V: [133 105 107 150 113 174 148  90 143 133 151 140 158 166  69 104]
A: [131 112 132  64 170  77  80 122 131 199 138 141 135 136 130  94]
Q: [154 136 151 101  78 120 155 117 148 153 147 185 131 157 119 113]
F: [133 105 107 171 113 174 148  90 143 133 151 140 130 166  69 104]
D: [133 136 152 101  78 174 148  90 143 133 151 140 158 166  69  94]
tail: [136 151 101  78] -> [120 155 117 148 153 147 185 131 157 119 113]
miss V: [133  69 158 150 105  90 104 107 133 113 166 148 174 143 140] -> [151]

S: [124 117  84 112]
B: [124 118  84 112]
L: [146 117 135 134]
where: [134] -> L, 4
tail: [146 117 135] -> [134]
size: [124 117  84] -> 3
tail: [124 118] -> [ 84 112]
miss L: [117 146 135] -> [134]
where: [135] -> L, 3
tail: [117 135] -> [134]

lil: [121 105 134 112 107 115 126 114 138 130 135 126 146 153 138 129 130 115
 102 122 143 150 138 134 134 131 134 145 109 141 134 132 147 118 129 121
 136 127 143 138 126 138 130 120 143 128 136]
Bogi: [111 115 122 134 109 124 177 119 121 127 131 126 170 163 157  87  99 110
  97 148 167 207 152 158 124 134 134 168 100 130 131 136 190 107 145 126
 144  91 161 148 114 116 113 105 195 126 109]
Kip: [100 106 120 111 118 100 130 121 115 106 158 136 148 148 151  88 108 104
 103 130 160 162 140 135  94 144 133 184 104 117 150 150 167 110 147 120
 141 100 166 178 111 109 125 117 157 125 123]
bupi: [103 102 127 111 108 101 135 115 118 113 145 138 145 171 141  98 116 106
  98 122 157 158 153 135 101 138 151 170 101 123 144 138 175 122 135 118
 146 116 168 155 124 112 134 113 151 126 156]
timu: [108 109 119 126 123 108 168 130 115 114 137 148 143 154 145  87 104 106
  98 130 164 170 156 138 124 141 147 196 100 118 136 143 194 129 152 119
 152 100 178 167 124 108 121 106 170 124 125]
Pupob: [105 110 126 115 126 103 125 122 116 110 147 129 138 146 139 105 123 109
 111 124 146 149 136 133  97 134 137 161 111 118 140 139 149 123 135 119
 138 127 150 151 120 110 133 125 144 126 146]
mifa: [102 111 118 119 118 107 154 127 116 107 139 138 165 147 169  85 101 104
  99 151 167 189 143 144  98 144 130 182 101 118 138 148 183 108 158 126
 141  90 167 175 110 110 116 108 185 124 108]
mobam: [ 99 103 130 108 105 100 121 113 124 107 156 124 159 157 149  98 112 105
 102 126 153 159 138 136  99 135 131 157 107 126 147 139 156 105 133 120
 138 104 153 152 110 118 124 126 149 129 126]
duva: [102 102 123 110 104 104 142 114 125 112 139 134 179 171 156  90 105 104
  96 130 165 181 152 142 109 138 133 161 101 131 140 137 184 107 137 121
 140  95 164 154 113 120 120 109 168 126 116]
fufak: [106 138 142 121 119 106 117 117 126 111 139 116 141 143 140 122 114 135
 142 131 142 149 131 134 104 130 130 147 139 126 132 135 137 104 131 126
 135 117 138 139 110 121 116 150 142 141 120]
tail: [130 147 139] -> [126 132 135 137 104 131 126 135 117 138 139 110 121 116 150 142 141 120]
where: [179] -> duva, 13
miss timu: [109 168 152 118 119 130 136 114 106 143 129 123 119 156 141 154 126  87
 145 170 100 104 115  98 121 100 108 152 170 106 108 124 194 124 143 137
 164 147 108 178 124 167 138 196 130 148] -> [125]

